A small network was shown many inputs. Here are its activations along a few directions, one row for each input.
Each table varies a few parts of the input and shows all the possible inputs, shuffled.
Descriptions start from the smaller parts, as in this example, which fits no table here: one of 3 separate values, together with either a single point or one of 9 places around a ring or (one of 5 places around a ring, together with one of 6 places along a line).
Shared parts are said once, and a part with two or three values counts as separate values.

Other details of the inputs shift rows strongly along two fixed directions, in all tables alike. That doesn't count.

Rows:
R1: [ -6 -31 -10 -50  -8  27  24   0  -9 -25  16  -8 -34   6]
R2: [  3  11   6  20   8 -20  -9  -5   6  10 -15   6  20   5]
R3: [-1 -2  2 12 -4 10  7  2  0 -3  6 -3 -2 -3]
R4: [ -4  -8 -11 -14   1   4  -2  -1  -2  -2   7   4 -11  -8]
R5: [  6   2  12   4 -14  17   6  11  16  -6 -12 -19   2  16]
R6: [-10   2  -4  12   1 -10  -5  -5  -7   7   7   8   8  -7]
R7: [  5   5  10  21  -8  15   3  11  15   3   2 -18   6  10]
R8: [ 21  -3  19  12  -8  26  19  18  23  -9  -7 -28   0  23]
R9: [11 -3  1 -3 -4  6 10  4  9 -4 -4 -9 -4 12]
R10: [-10  -8  -2 -25  -7   7   7  -6 -12  -4   3   5  -8  -1]
R11: [ 8 -1 12  1 -3 13 13  6  5 -1 -2 -6 -1 11]
R12: [ -8 -12   0 -24  -6   9   7  -4  -7 -11   1   0 -11   3]
R13: [ 9 -3  1 -5 -3  7  9  2  7 -1 -2 -7 -3 11]
R14: [ -3   5  -5  -8   3 -12 -10  -8  -5  10  -8  18   6  -3]
R15: [-12  14   3  13   5 -17 -10  -6  -7  -7   6   0  18  -7]
R16: [ -6 -22 -13 -24  14  -7   8  -8 -25 -13  19  13 -25 -13]
R17: [-12  11  -6  -2   8 -15 -13  -6  -6  -9   2   5  11 -13]
R18: [ -7   5   1  -4   1 -14 -10  -8  -7   7 -10  15   9  -3]
R19: [ -8   1  -4   7   7 -16  -8  -7  -7   7   7  13   3  -8]
R20: [  3  12   0  20  -5   2  -9   7  14  11 -10  -5  13  -1]
R21: [ -1   5  -5  -7   5 -14 -10  -7  -3   9  -9  17   7  -2]
R22: [  4  -4   2   4   0   6   3   5   3  -1   6 -10  -6   4]
R23: [  6  -5  -1 -13  -4   8  12   1   2  -2   2  -4  -7   9]
R24: [ -7 -24   0 -37  -9  29  31   0 -10 -16  19 -12 -25   8]
R25: [  4  15  -1  28  14 -29 -19  -3  -3  16  -9  10  15  -4]
R26: [ 5  0 -2  5 -2  6  3  4  9  2  3 -7 -7  1]
R27: [  4  16  10  20   7 -14  -7  -2   1  15 -13  15  19   2]
R28: [  1   2   4   3  11 -16  -2  -6  -6   4  -4  17   7  -2]
R29: [ 3 -4  4  8  1  7  5  4  4 -3  7 -3 -6 -2]
R30: [-13   0  -9 -14   5 -10   1 -10 -15 -17  15   3  -3 -13]
R31: [-15  -2  -5 -14  11 -19  -3 -18 -23   9   4  26   4  -9]
R32: [-5 -1  1  0 -8  9 -2  5  3 -2  1 -8  2 -5]
R33: [  2   3  12   8  -5  16  10   6   5 -21   9 -22   3   3]
R34: [ -2   1  -4 -11  -1  -3   5  -7  -8   7   0  11  -3   2]
R35: [  8  -6   3   4   3   6   6   6   2  -5   6  -5 -10   1]
R36: [-10 -24 -14 -37  -5  24  13   0  -9 -16  20  -5 -27  -7]
R37: [ -5   2  -3  11   8 -12  -5  -6  -7   2   4  14   2 -12]
R38: [-2 -1  2  0 -9 10 -1  5  5 -2  0 -9 -1 -3]
R39: [ 15   2   3   8  -8  18  -2  15  19   0  -7 -19  -3  10]
R40: [ 11  -3  -5   2   1   4   4   6   5  -1   2 -10 -12   5]
R41: [  7  -5  -7  -6  -1  10  -1   8   4  -4  -1  -9 -12   4]
R42: [-11 -23 -11 -26  10  -4   9 -10 -23 -12  21  15 -23 -16]
R43: [ -8  -4 -16 -13  12 -20 -16 -10 -12   4   3  22  -5 -17]
R44: [10  1  3 -4 -8 13 11  4  7  3 -2 -8 -2 12]
R45: [-10   6   1  -6  -1  -9  -8  -8  -9   9  -9  15   9  -3]
R46: [ -5   0   0   0  10 -20  -4 -11  -8   5  -4  14   9  -3]
R47: [ 2 -3  4  7 -2  7  2  5  5  1  6 -9 -3  4]
R48: [-13   3  -5   4  -2 -11 -11  -3  -8   5  -1  10  10 -14]
R49: [ 22  12   6  28  -5   9  -1  14  24   8 -10 -20   4  13]
R50: [ -1   2  -6  -6   5 -16 -12  -8  -3   6  -9  17   6  -2]
R51: [ 12  11  18  22  -6  11   4  10  20   8 -12 -17  16  20]
R52: [  1   0   2   2  12 -20  -3  -8  -7   2  -5  17   7  -4]
R53: [ -4   3  -5   2   4 -15 -14  -4  -8   3  -5   9   3 -10]
R54: [  2  -3   0  -2  -4   9  -2   8   0  -5  -2 -11  -7   2]
R55: [  1  -3   2  -2  -8  11  -1   6   5  -3  -1 -11  -3   0]
R56: [  7   7   3  20 -10  17   6  10  17   5  -2 -19   1   7]
R57: [  0   3 -10   5   9 -17  -9  -7  -4   8   0  12  -2  -9]
R58: [ 14  15  13  14 -12  18  -1  12  22  13 -18 -13  13  19]
R59: [ -4   6  -9   7   6 -14  -7  -6  -4   7   1  11   0 -11]
R60: [ -4  28   9  27  -1 -15 -21   2   6  -2 -13  -7  32  -6]
Description of these inputs: one of 5 separate values, together with either a single point or one of 5 places along a line or one of 6 places along a line.
Which other rows agree with R33 in the choice among 5 separate values? List them by row number.
Answer: R3, R8, R11, R16, R27, R28, R29, R35, R37, R42, R52
Change only the choice among 5 separate values in R17. List by row number the other rows that result.
Answer: R15, R30, R33, R60
Start at R40 and move only the place on the line of 6, one step at a time. The first step leads to R49. Which rows follow, in order?
Answer: R57, R26, R59, R56

Rows:
R61: [ -1   0 -10 -25  -9   4   0  -5   1  13  -7   7  -5   8]
R62: [ -3  -1   4 -19  -3   4  13 -10  -6   9  -5  12   4  12]
R63: [  9  13  21   4 -26  31  11  14  25   1 -21 -29  19  32]
R64: [-15  13   5  20   3 -20 -24  -5  -4   5  -9  18  22 -15]
R65: [-14   9   3  10   0 -10 -12  -1  -6  -3  -1   1  13  -7]
R66: [-15 -33 -15 -52   8   0  11 -12 -32 -27  19  14 -31 -20]
R67: [  3  10   2  17   9 -23 -22  -2   1   3 -19  23  15 -10]
R68: [ -8   5   6   8  -7   7   0   4   2 -10   7 -18  10   1]
R69: [ 10  -4  -1  -1 -17  37  13  19  20  -7  10 -38 -15  10]
R70: [  6 -15   1  -1   6   2   2   1   1   5   0   9 -11  -1]
R71: [  0 -16   6 -16 -11  32  30   6  -2 -17  25 -23 -22   5]
R72: [-15  -3   3  -3  -4   2  -1  -1  -7  -9   1  -4   3  -8]
R73: [ 22  29  12  50 -12   8 -19  20  36  23 -22 -26  23  12]
R74: [  0 -13  -2 -46  -5  11  15  -3  -6 -12  -5   4 -14  11]
R75: [  8   7   0  23  15 -29 -16  -4  -1  19  -9  16   9  -1]
R76: [ -3  12   5  25   9 -21 -11  -6  -6  16  -8  19  18  -8]
R77: [  8   9  -4  23  14 -28 -13  -6  -1  16  -6  16   8  -1]
R78: [  8   4  -1  21  13 -28 -13  -5  -1  19 -14  21   9  -3]
R79: [ -2  -7 -10  -5  -6   7  -6   3   2   4   1   6  -9 -12]
R80: [ -2   3 -17  -1   3   1  -1  -1   3  -1  12  -7  -4  -7]
R81: [ 22  13  14  21 -10  22   8  17  30 -14  -7 -38   5  19]
R82: [  1 -19  -8 -20 -16  36  15  12   4 -10  13 -22 -27   3]
R83: [-4  2 -2  3  5 -2 12 -6 -7 -6 16 -1 -1 -4]
R84: [-21 -24  -8 -34   7   0  13 -15 -29 -10  22  26 -22 -20]
R85: [ 12   0   7   2  -1  19   4  10  12 -14   0 -25  -4  10]
R86: [  8  -7   0 -22   1  -4   8  -4  -1  15 -10  12  -4  17]
R87: [-3  6  5 14  6 -7 -2 -3 -7  7  3  7  6 -5]
R88: [ -5   5   7   4 -13  16  10   7  10 -17  12 -29   6   5]
R89: [-17  -8 -17 -22  21 -36 -15 -19 -33  -9   6  34  -8 -23]
R90: [  8  11  -7  23  17 -31  -9  -8   2  11  -1  13   9   0]
Changing only one part turns R62 into R63. The same change can be made to R87. Which row results?
Answer: R65
What do these inputs look like to the network?
Answer: one of 5 separate values, together with either a single point or one of 5 places along a line
Change only the choice among 5 separate values in R67. List by row number the other rows that result.
Answer: R64, R70, R79, R84
Change only the place on the line of 5 in R79. List by row number the other rows that result.
Answer: R69, R73, R80, R82

Rows:
R91: [ -8  11  -8  17  14 -33 -23  -7  -7   4  -1  21  15 -17]
R92: [-13  13  -8  16  12 -32 -21 -12 -15   8   2  21  18 -19]
R93: [ 19   4  11  17  -5  10   2  12  22  16 -16  -8   6  18]
R94: [ -2  -9   8  -4 -12  26  19   9   5 -17  18 -27 -10   6]
R95: [ 20   8   7   9  -8  10  -1   9  22  17 -23  -8   6  20]
R96: [ 10   9  11  25   1   4   3   9  14  -6  -1 -17   9   7]
R97: [ 26  -8   8 -18 -25  52  25  22  31  -1 -10 -37 -18  37]
R98: [  4  11  13  26  -2   6   7   7  11  -4   2 -18  14   7]
R99: [  7   7   0  13  23 -39 -11 -14 -13  19  -9  36   8  -4]
R100: [-28  -9   2 -54  -7  -1   9 -20 -27 -12  -2  22   4  -1]
R101: [ 18   4   9  13  -8  11   0  10  21  16 -20 -10   4  19]
R102: [  4   6  -4  12  19 -36 -15 -15 -11  21 -11  35  11  -6]
R103: [-11 -25  -8 -30  -1  17  22  -2 -14 -29  28 -10 -29  -6]
R104: [-21 -32 -14 -48  -9  28  24  -2 -23 -31  34 -11 -39 -13]
R105: [  9   9   4  22  -7  10  -9  12  16   0  -6 -19   8   1]
R106: [ -4  21   0  28   1 -14 -25   1   6  14  -8   2  20 -11]
R107: [-29 -21 -31 -43  14 -19  -8 -20 -37 -15  24  29 -27 -35]
What do these inputs look like to the network?
Answer: either a single point or one of 6 places along a line or (one of 2 separate values, together with one of 5 places along a line)
Change only the place on the line of 5 in R92. List by row number the other rows that result.
Answer: R94, R98, R104, R106
Change only the choice among 2 separate values in R105. List by row number the other rows that result.
Answer: R104
